These are the activations of a small neural network, seen along a few directions. Each row is one input.
Each table varies a few parts of the input and shows all the possible inputs, shuffled.
A made-up example of a description, with smaller parts first: one of 8 places around a ring, together with either a single point or one of 9 places along a line or (one of 3 separate values, together with one of 4 places along a line).
Shared parts are said once, and a part with two or three values counts as separate values.

Other details of the inputs shift rows strongly along three fixed directions, in all tables alike. That doesn't count.

Rows:
r1: [-41 -22 -25   2  47 -29  22  17 -20  -3  30 -18   9   2 -13]
r2: [-60   5 -33 -32  -2 -26 -16  15  -2  23  13   7   9  12 -15]
r3: [-18 -26  62 -20  24   1 -19   5 -17 -14 -17  18  -3   7  46]
r4: [ 35  18  42  -8 -33  71   4   5  -7 -35 -41   6  24 -20  18]
r5: [-16  38 -19   1 -34  27  21  17   7  13 -25   3  42   5 -39]
r6: [  4   0 -24   7  -9  25  54 -15 -20   9  -4 -11  31 -17 -41]
r7: [  9  15   5 -24  23 -11 -26 -12  -1  11  17  29 -30   4  62]
r8: [-75   0   6 -31   0 -27   4  23  -2  13  -6  -9  21  11 -19]
r9: [-55 -36  11 -10  24 -16   5  30   4  40  -9 -16  13  -5 -15]
r10: [ 20   5 -41  12  -6  25  49  -6  -4  38 -14  -7   7 -10 -39]
r11: [ 10  13 -30  -8  -6  32  15  -9  24  38 -12  10  28   3 -59]
r12: [  2  -9  33 -29  34 -15 -14 -23 -12  -8  27  33  -6  -3  47]
r13: [-68  -9 -17 -11  -1 -19  -7  47  -9  19 -13 -10  13  -7   4]
r14: [  4  15 -51  10 -26  31  22  23   6   7  -1 -14  47 -26  -5]
r15: [  1 -26  30  12 -29 -30 -32 -11  17 -48  12  -9 -21 -26  45]
r16: [-15 -26  43  25 -68 -67 -67 -45  44 -64  12   1 -54 -19 -12]
r17: [  5  34 -54  -2 -21  25  20   7   5  13  13   5  37 -33 -22]
r18: [ -8  15 -28  14 -19  43  15  26  12  26 -38 -15  29 -16 -26]
r19: [ -42  -46  -32   66  -37 -114  -34  -24   73    5   33  -22  -45  -51
  -64]
r20: [ 39  25  55  -2 -16  54  14 -25   2 -21 -31  28  32  16  -7]
r21: [-58 -19  -8 -32  21 -25  -4  -6   0  20  16   6  23  11 -32]
r22: [ 73  38  16  -3 -17  61   3  -2 -31 -55 -16 -10  17  11  -1]
r23: [ 16 -12 -22  13   0  33  36   6  19  29   4 -20  47 -25 -26]
r24: [ 79  24  24  10   4  57   8 -16 -28 -45 -12   1  24  19 -10]
r25: [ 22  -4 -40  16   1  30  30  11  24  33  -7 -11  37 -20 -23]
r26: [ 25 -14  31  -4  49  -2   2  -2 -18 -11  23   7 -33  19  43]
r27: [ 21  12  -2   1  35   0 -12   6 -18 -15  11   8 -44  24  60]
r28: [ -2  -2  28 -33   1  -5   4 -11 -41 -21   2   8 -31   4  54]
r29: [ 71  38  -6  11 -27  63  25 -26 -16  -2 -26  13 -15   1  23]
r30: [ 38   0  21  -8  42 -10 -25   5 -24  -5  -1   8 -35  45  28]
r31: [ 13   4   6 -25  30  13 -16   9 -10  13   1  15 -11  16  87]
r32: [-48  -8 -33 -12  28 -26  16  32 -23 -12  27 -29   2  -6  -3]
r33: [ 56  42   4 -11 -25  65 -10 -29  12  -1 -22  30   4  14   4]
r34: [ -5  11   8   3  -9  30  33   1  20  33 -21  -3  42   7 -58]
r35: [  0 -19  47 -14  27   1 -23  13  -1  14 -27  23 -26  15  46]
r36: [-37   8 -44  -7  17 -36 -12  41 -33   1  14 -26   3  25 -13]
r37: [ 31  -6  13   0  50  -5  -4   3 -14  -6  12  16 -43  24  46]
r38: [ 33  -8  39 -12  42  -7 -19   0 -29 -11  10  -2 -24  40  26]
r39: [-52  -8  -1 -13  22 -32   4  17  16  49 -13   5   5  26 -27]
r40: [  3 -12  48 -38  24  -2 -25 -23   2  12   9  30 -19  29  24]
r41: [ 54   8 -17 108 -91 -20 -18 -25  44 -86   6 -25 -39 -46 -43]
r42: [-47 -36 -17  -9  29 -26  11  14  -1  16  21 -15  33 -12   5]
r43: [-52  -4 -28 -34  13 -30   3  11  -4  13  32  -6  16 -26  -1]
r44: [ 45   9  -9  73 -98 -10  -2 -37  21 -52 -11 -12 -36 -40 -29]
r45: [ 14 -21  10  78 -47 -90 -74 -23  33 -59   8 -31 -83   4 -12]
r46: [-34 -19 -17 -19  34 -32  10   1   9  44  35  -1   9 -15 -13]
r47: [-10  35 -23   7 -22  30  20   8  19  31 -31  -2  31  11 -41]
r48: [ 17 -18  39 -18  24  -6  10 -22 -27  11   6  13 -37  15  43]
Each input here is: one of 6 places around a ring, together with either one of 3 separate values or one of 5 places around a ring.
Q: Changing only the place on the ring of 6 turns r1 into r32. The same change can be made to r21. Which row results?
A: r16
Q: Changing only the place on the ring of 6 turns r18 into r13. The same change can be made to r45. Which row results?
A: r36
Q: Which other rows does r40 become when the place on the ring of 5 takes its other values? List them by row number.
A: r9, r23, r34, r46
Q: Which other rows agree with r10 in the place on the ring of 6? List them by row number.
A: r11, r19, r25, r30, r35, r37, r39
Q: Which other rows does r38 become when the choice among 3 separate values takes its other values? List them by row number.
A: r26, r48

Rows:
r49: [  2  -1  13  26 -33 -34 -39  -7  17 -38   1   1 -39 -12  24]
r50: [ 63  26   5  35 -40  31  -8 -27  25 -23 -14  11 -14  -5 -15]
r51: [-63  -6 -60 -40  54   0  38  46 -27  54  18 -18  43  -6   2]
r52: [-66 -22 -41 -18  51 -45  13  38 -15  45  18 -26   8  21 -29]
r53: [ 12  -7  59 -18  13   7 -23  -6 -10 -20 -11  18 -13  21  36]
r54: [  7 -10  11  23 -33 -34 -33 -17  16 -34   9   0 -37 -21  27]
r55: [ 45  30  16 -23 -14  72  18 -16   1   8 -21  27  33  -2  10]
r56: [  2 -26  17  10  17 -45 -20 -18   9   1  20   6 -41   5  29]
r57: [  4 -14  28 -30  55 -20  -7  -6 -30   4  23  15 -29  34  49]
r58: [-16 -13  47 -47  43  -6 -13  -2 -18  15   8  35 -12  20  67]
r59: [ 17 -23  51  30 -31 -22 -21 -33  29 -40  -2   4 -27 -17  -4]
r60: [-14  -3 -27  31 -14 -25  -2   5  17  10  -5 -21 -10   0 -48]
r61: [  1  34 -25 -23  -8  65  35  15   1  30 -23   7  57  -2 -32]
r62: [ 68  38  18 -45  37  98  36   6 -55 -11 -12  27  35  15  56]
r63: [ -3 -17  11   2   8 -42 -31 -15  11   3  15  10 -46   6  29]
r64: [  4  35 -53  -2 -13  55  46  27 -19  14 -19 -21  54  -6 -42]
r65: [  27   13  -16   74  -98   21   13  -25   49  -27  -30  -27   27  -39
 -107]
r66: [-90 -32 -54  14   6 -75  -1  35  -3   8  26 -50   9 -11 -53]
Q: Describe the family of inputs behind these rows.
A: one of 3 separate values, together with one of 6 places around a ring
Q: Changing only the place on the ring of 6 turns r63 into r50. The same change can be made to r54. Which row results?
A: r49
Q: Which other rows does r62 become when the choice among 3 separate values takes its other values? List them by row number.
A: r57, r59
Q: Which other rows does r61 become when the place on the ring of 6 takes its other values? List them by row number.
A: r53, r55, r58, r59, r65
